A small network was shown many inputs. Here are its activations along a few directions, one row for each input.
Each table varies a few parts of the input and shows all the possible inputs, shuffled.
A made-up example of a description, with smaller parts first: one of 6 places along a line, together with either a single point or one of 11 places around a ring or (one of 3 separate values, together with one of 8 places around a ring).
Shared parts are said once, and a part with two or three values counts as separate values.

Other details of the inputs vary at random and push rows far along three fixed directions, the same in every table; ignore that.

Rows:
row 1: [-65, -405, -55, -14, -177, -144, 137, 125, 87, 77, -44, -130, 22, -565]
row 2: [-94, -39, 242, 48, 48, 202, -282, -7, 141, -52, 83, 92, -216, 202]
row 3: [-1, 78, 21, 121, -89, -102, 223, 62, -50, -171, -243, -36, 103, -132]
row 4: [111, 264, 69, -65, 120, 69, -220, 107, -20, -239, 31, -38, -2, 431]
row 5: [-17, -91, 101, 30, -154, 72, 23, 262, 131, -113, -166, -89, -73, -6]
row 6: [170, 74, 13, -149, -176, -149, 78, 294, 82, -360, -131, 31, 334, 289]
row 7: [247, 397, 208, 51, 327, -146, -258, 1, -655, 255, 236, -76, 472, 371]
row 8: [-51, 154, 59, 45, -338, 88, 173, 221, 258, -370, -227, 167, 83, 98]
row 9: [-57, -333, -298, 85, 178, -95, -37, -139, 80, 76, 257, -52, -243, -374]
row 10: [-68, 147, -71, 147, 392, 519, -362, -273, 119, 60, -25, 10, -510, 102]
row 11: [299, 138, 132, 13, 41, -774, 139, 45, -667, 177, 43, 194, 703, -128]
row 12: [182, 174, 101, -137, -342, -94, -46, 103, 249, -229, -308, 129, 248, 216]
row 13: [93, -392, -141, 121, -136, -257, 278, -82, -225, 230, 200, -217, 265, -558]
row 14: [125, -319, -341, 43, 203, 66, 80, -135, -280, 338, 135, -44, -109, -734]
row 15: [-2, 30, -13, -441, -268, -317, 402, 144, 62, -151, -217, -28, 205, 382]
row 16: [-163, -40, -54, 68, -332, 57, 155, 17, 340, -234, -121, 44, -117, -312]
row 17: [-162, 78, -79, 83, 255, 415, -244, -80, 355, -272, -4, -110, -458, 267]
row 18: [-183, -194, -187, 168, -297, 342, 164, 119, 473, -149, -26, -118, -128, -134]
row 19: [-193, -41, 103, 158, 331, 203, -444, -112, 105, 172, 231, 153, -373, 135]
row 20: [79, -68, -144, 104, 259, -10, -237, -259, -95, 279, 155, 153, -177, -184]
row 21: [-299, 371, 120, -179, 118, 241, 33, -193, 22, 68, 27, 208, -341, 435]
row 22: [78, -432, -210, -32, -152, -194, 238, -16, 69, -115, 99, -157, -18, -464]
row 23: [-124, 240, 83, 205, 195, 344, -241, -81, 120, -40, 19, -116, -92, 411]
row 24: [75, 241, 282, 59, 731, 7, -478, -99, -661, 337, 182, -11, 80, 252]
row 25: [135, 101, 70, -192, -232, -257, -14, 183, 156, -349, -120, -10, 336, 247]
row 26: [-27, -273, -271, -296, -192, -126, 501, -114, -13, 275, -184, -48, -126, -360]
row 27: [397, 254, 87, -84, 131, -224, -99, 43, -501, 143, -77, 35, 353, 104]
row 28: [-114, 300, 204, 136, 205, 283, -335, -245, -24, -70, 222, 232, -277, 240]
row 29: [-62, -466, -322, 254, 63, -184, 175, -172, -102, 395, 305, -178, 0, -696]
row 30: [246, 351, 185, 2, 86, -325, 31, 98, -603, 32, -10, 61, 429, 60]
row 31: [-329, -100, -198, -59, 371, 298, 95, -377, -139, 574, 396, -160, -427, -162]
row 32: [140, -77, 5, -16, -246, 31, 12, -57, 218, -127, -141, 99, -41, -20]
row 33: [57, 146, 142, -16, -351, -151, 27, 155, 172, -164, -105, -51, 452, 262]
row 34: [-99, -161, 76, -5, -353, 152, 102, 368, 429, -291, -269, 41, -25, 68]
row 35: [-324, -107, 83, -257, -216, 161, 232, 94, 368, 10, -202, 18, -333, 254]
Each input here is: one of 5 separate values, together with either a single point or one of 6 places along a line.
Changing only the choice among 5 separate values turns row 34 into row 18. The same change can be made to row 1. Which row results? -> row 33
Which other rows does row 27 become when the choice among 5 separate values takes its other values? List them by row number. -> row 4, row 5, row 7, row 30
Which other rows does row 20 become when the place on the line of 6 takes its other values? List them by row number. -> row 10, row 12, row 14, row 27, row 32

Rows:
row 36: [-74, -359, -103, -243, -508, -156, 488, 238, 367, -114, -318, -127, -40, -171]
row 37: [60, -298, -176, 222, 387, -57, -304, -289, -233, 222, 454, -66, -76, -556]
row 38: [-83, -70, 35, -52, 213, -32, 24, -106, -305, 267, 242, -68, -22, -153]
row 39: [119, 303, 141, -163, -142, -155, 234, 191, -159, -213, -163, -40, 421, 434]
row 40: [-107, -317, -160, -202, -414, -223, 373, 176, 327, 45, -202, -64, -24, -149]
row 41: [-80, 24, 82, -66, -229, -110, 305, 168, 78, -159, -226, -75, 175, 199]
row 42: [-247, -158, -163, -90, 142, 220, -115, -304, 261, 206, 252, 6, -524, 7]
row 43: [228, 36, 78, 129, 74, -262, -98, 211, -245, -63, -70, -105, 322, -56]
row 44: [199, 482, 165, -292, 158, -249, -16, -124, -498, 179, -162, 301, 197, 272]
row 45: [87, 129, 174, 39, -147, -130, 25, 234, -13, -84, -242, -71, 325, 295]
row 46: [-169, 187, -41, 165, 27, 566, -217, 5, 375, -137, -27, -107, -375, 259]
row 47: [-55, 55, 149, 70, 81, 230, -254, -11, 64, 7, 72, 1, -57, 206]
row 48: [-55, 132, 177, 161, 135, 381, -494, 29, 296, -281, 74, 57, -234, 298]
row 49: [178, -15, 133, -19, -249, -351, 28, 82, 7, -77, -45, 52, 488, 200]
row 50: [77, 257, 181, -251, 187, -172, 0, 46, -323, 97, -99, 14, 234, 529]
row 51: [-236, 136, -107, -118, 112, 550, -63, -88, 338, -99, -42, -64, -523, 365]
row 52: [181, -403, -332, 183, 47, -65, 196, 86, -181, -37, 51, -300, 61, -786]
row 53: [-221, -436, -269, 43, -113, -23, 276, -211, 198, 150, 236, -111, -268, -526]
row 54: [69, 181, 43, 115, -81, 117, -3, -70, 40, -29, -179, 205, -84, -117]
row 55: [-115, 402, 110, -14, 50, 240, -73, -203, 1, -70, -83, 304, -242, 210]
row 56: [223, -125, -105, 160, -469, -140, 305, 114, 217, -433, -368, 134, 126, -491]
row 57: [206, 32, 79, 120, 377, -209, -398, -16, -414, 139, 306, 72, 296, -54]
row 58: [-257, -20, 2, -5, -52, 200, -26, -9, 330, -48, 113, 92, -285, 175]
row 59: [71, -156, -93, 110, 414, -171, -193, -152, -528, 533, 428, -40, 109, -389]
What is each input in this table made of? -> one of 4 places along a line, together with either a single point or one of 5 places along a line
Changing only the place on the line of 4 turns row 54 into row 56. The same change can be made to row 47. Which row results? -> row 48
Which other rows agree with row 50 in the place on the line of 4? List them by row number. -> row 36, row 40, row 42, row 44, row 51
